These are the activations of a small neural network, seen along a few directions. Each row is one input.
In each table, some parts of the input vary, and every possible input appears once, in random order.
Descriptions start from the smaller parts, as in this example, which fits no table here: one of 6 places along a line, together with either a single point or one of 11 places along a line or (one of 2 separate values, together with one of 8 places around a ring).
Shared parts are said once, and a part with two or three values counts as separate values.
In the rows, zero is written as 128.

Other details of the inputs shift rows strongly along two fixed directions, in all tables alike. That doesn't count.

A family of inputs:
r1: [136  39 127 136 137 103  75  21 147 117 120 117 105  90]
r2: [108 182 107  39  89  29 111  61 195  93 171 113  92 111]
r3: [133 210 112  85  81 159 174 192 118  87 183 120 143 108]
r4: [104  76 150 191 132 194 147 193  95 158 110 130 165 139]
r5: [112 206  97  68  62  60 110  47 206 142 142 152  96 142]
r6: [122  66 154 158 151 212 145 184  95 123 124  98 170 118]
r7: [115 104 143 161 200 192 176 157  31 212 116 142  58 141]
r8: [144  89 154 176 151 194 130 191 105 167  83 144 158 150]
r9: [142  87 123 187 169 188 154 136  67 114 135 110 185  92]
r10: [128 210 134  98  85 102 142 241 123 150 153 134 142 129]
r11: [118  19 161 105 117 128  69  70 169 126 108 104  94 119]
r12: [130  91 163 198 163 147 149 192  78 122  95 149 132 147]
r13: [124  28 149 119 122 123  88  50 160  94 108 124  75 120]
r14: [116  56 131 173 120  90  72  28 145 151 106 146 101 112]
r15: [150  88 169 195 139 175 149 176  78 132  92 166 123 122]
r16: [ 98 156 119  21  68  50  75 112 205 111 169  90  92 128]
r17: [ 90  39 127  85 190 141 110  28 118 176 146 110  15 144]
r18: [113  43 121 136 160  74  72  34 143 106 122 100 118 116]
r19: [184 236  92  83 111 138 145 161 111 118 165 127 168  91]
r20: [ 86  60 145 164 146  65 102  40 157 133  96 137  98 147]
r21: [ 99  69 103 169 154  74  73  35 155 146  96 119 131 173]
r22: [ 97  31 159 138 100 112  68  78 167 161  92 137  91 139]
r23: [156 234 116 105  81 142 157 198 127 131 142 163 130 142]
r24: [127  90 142 182 174 166 133 209 107 158  83 123 165 171]
r25: [ 90 182  91  47  62  75 128  42 200  98 185 110 108 108]
r26: [ 66  44 128 166 102 124 101  53 163 123 111 134  95 163]
r27: [163 238  83  85 134 110 146 177 107 109 164 108 180 114]
r28: [128 193  92  30  80  75 109  40 209 107 154 125 100 118]
r29: [155 241 104  78 140 116 175 177 124 101 154 117 164 123]
r30: [164 114 131 207 169 173 134 141  76 157  96 152 173 128]
r31: [ 73 195  95  84  44  59 128  49 198 134 172 137 102 131]
r32: [168  89 147 156 174 209 146 163  93 100  95 132 145 132]
r33: [153 211 128  77 108 115 159 213 112  82 169 123 128 112]
r34: [130 237  94 137  75 122 162 170 103 144 183 140 168 103]
r35: [127  41 146 126 142 109 105  21 161 108 108 128  92  98]
r36: [148 239 110 129 102  78 148 190  97 140 168 143 156 106]
r37: [138 118 142 202 194 148 168 156  89 141  84 140 168 161]
r38: [147  92 139 160 198 181 146 180  92  90  95 113 154 155]
r39: [160  80 158 144 170 213 127 183 105 132  95 112 162 128]
r40: [144 215 113  64 121 136 138 227 141 118 154  95 159 136]
r41: [138 236 107 111 103 114 160 214 128 122 143 143 138 166]
r42: [152 103 169 202 159 162 167 147  78 146  92 168 140 100]
Each input here is: one of 2 separate values, together with either a single point or (one of 4 places along a line, together with one of 5 separate values).
Changing only the choice among 2 separate values turns r4 into r6. The same change can be made to r10. Which row results? -> r16
Changing only the choice among 2 separate values turns r9 into r34. The same change can be made to r35. Which row results? -> r42
A walk changes only the place on the line of 4. It starts at r10 and steps to r12. List the rest of the walk in order. -> r20, r36
Change only the choice among 2 separate values in r23. List by row number the other rows that result. -> r32

A family of inputs:
r43: [105  37 157 183 148 154 108 125 122 149  84 136 118 157]
r44: [120 129 109  87 103  86 101  60 173  98 148 112 117 114]
r45: [126  66 152 204 182 166 137 161  85 152  83 137 145 154]
r46: [141 130 134  98 119 147 130 153 133 107 140 113 135 110]
r47: [122 166 103  52  98  83 104  93 176 104 161 104 112 122]
r48: [125 212 109 110  85 101 139 163 142 143 146 142 136 140]
r49: [127 118 141 174 149 157 152 159  89 158 114 146 131 137]
r50: [174 216 119  99 117 146 170 190  95 110 165 129 157  84]
r51: [132  88 131 127 154 147 126  98 119 114 128 113 123 112]
r52: [162 106 148 151 183 188 161 175  75 111 117 119 153 111]
r53: [116  74 119 114 136 108  89  52 168 102 120 106 124 130]
r54: [101 145 114 112  85  74 102  75 167 151 134 144  94 140]
r55: [ 96  74 133 147 134 112 103  82 148 151 102 136  93 160]
r56: [146 229 122 135  99 125 171 207 100 142 149 154 155 121]
Changing only one part turns r54 into r50. The same change can be made to r43. Which row results? -> r46
Describe the family of inputs behind these rows. -> one of 2 separate values, together with either a single point or one of 6 places around a ring
A walk changes only the place on the ring of 6. It starts at r56 and steps to r54. List the rest of the walk in order. -> r49, r55, r45, r48
Change only the choice among 2 separate values in r55. List by row number the other rows that result. -> r52
